A small network was trained on made-up records. Each row is its average activation on records with the value named, seen along a few directions.
Values that are neighbours, or in one group, have similar rows; names and order tell nothing.
In the rows, zero is written as 500.
Strong random noise was added to every row along 3 fixed directions; ignore it. To show where, here is one row again and again, with new noise each time:
[487 383 503 558 433 460 518 447 510 616 690 467 497 396 339]
[330 227 486 565 338 399 689 462 698 621 790 568 475 356 287]
[526 590 422 722 608 596 338 408 452 735 324 511 364 376 445]
[364 476 386 696 533 620 464 436 611 773 389 569 329 333 403]
[593 481 512 644 514 428 425 410 424 608 568 478 484 416 388]


ZISE, 17 values:
liki: [148 572 359 655 552 370 738 456 751 457 309 747 288 480 538]
vitof: [423 440 308 523 460 551 491 511 787 741 324 696 605 294 492]
doki: [521 342 627 654 495 314 583 485 730 436 417 778 688 573 604]
vob: [340 638 422 445 437 712 537 636 519 494 575 453 256 559 538]
lazo: [331 384 536 394 536 644 539 523 588 462 309 585 656 559 498]
dar: [248 453 345 518 537 512 575 636 477 436 399 593 310 450 453]
mes: [486 710 451 383 497 912 264 491 374 704 478 281 344 485 546]
dof: [679 519 525 513 522 556 348 441 347 555 504 328 557 535 568]
sorun: [404 593 547 559 671 587 565 675 577 448 185 598 413 585 429]
fol: [355 236 513 578 326 486 592 498 794 584 519 603 453 414 609]
tesiv: [516 573 453 254 341 694 466 450 427 687 669 310 541 455 455]
bote: [175 228 536 568 317 189 889 569 895 254 489 769 517 559 539]
kebo: [838 637 555 587 541 323 469 407 318 357 722 319 495 623 620]
ralom: [479 348 569 324 486 108 845 584 537 183 712 624 519 618 542]
gezi: [494 398 599 178 520 754 409 568 590 513 695 343 752 502 506]
mapap: [718 729 521 438 685 537 202 455 229 329  58 469 653 572 483]
vetif: [626 693 444 864 596 268 612 408 440 433 314 755 204 529 725]
ZISE is arranged as a ring.
Question: Name the neighbours of doki, in listed order.
Answer: lazo, gezi
Question: Name the neighbours of vob, in listed order.
Answer: dar, vetif
Question: Name the neighbours of tesiv, in listed order.
Answer: mes, dof
Question: How many steps from neighbour to neighbour lead from mapap to ralom, at the fewest?
Answer: 3
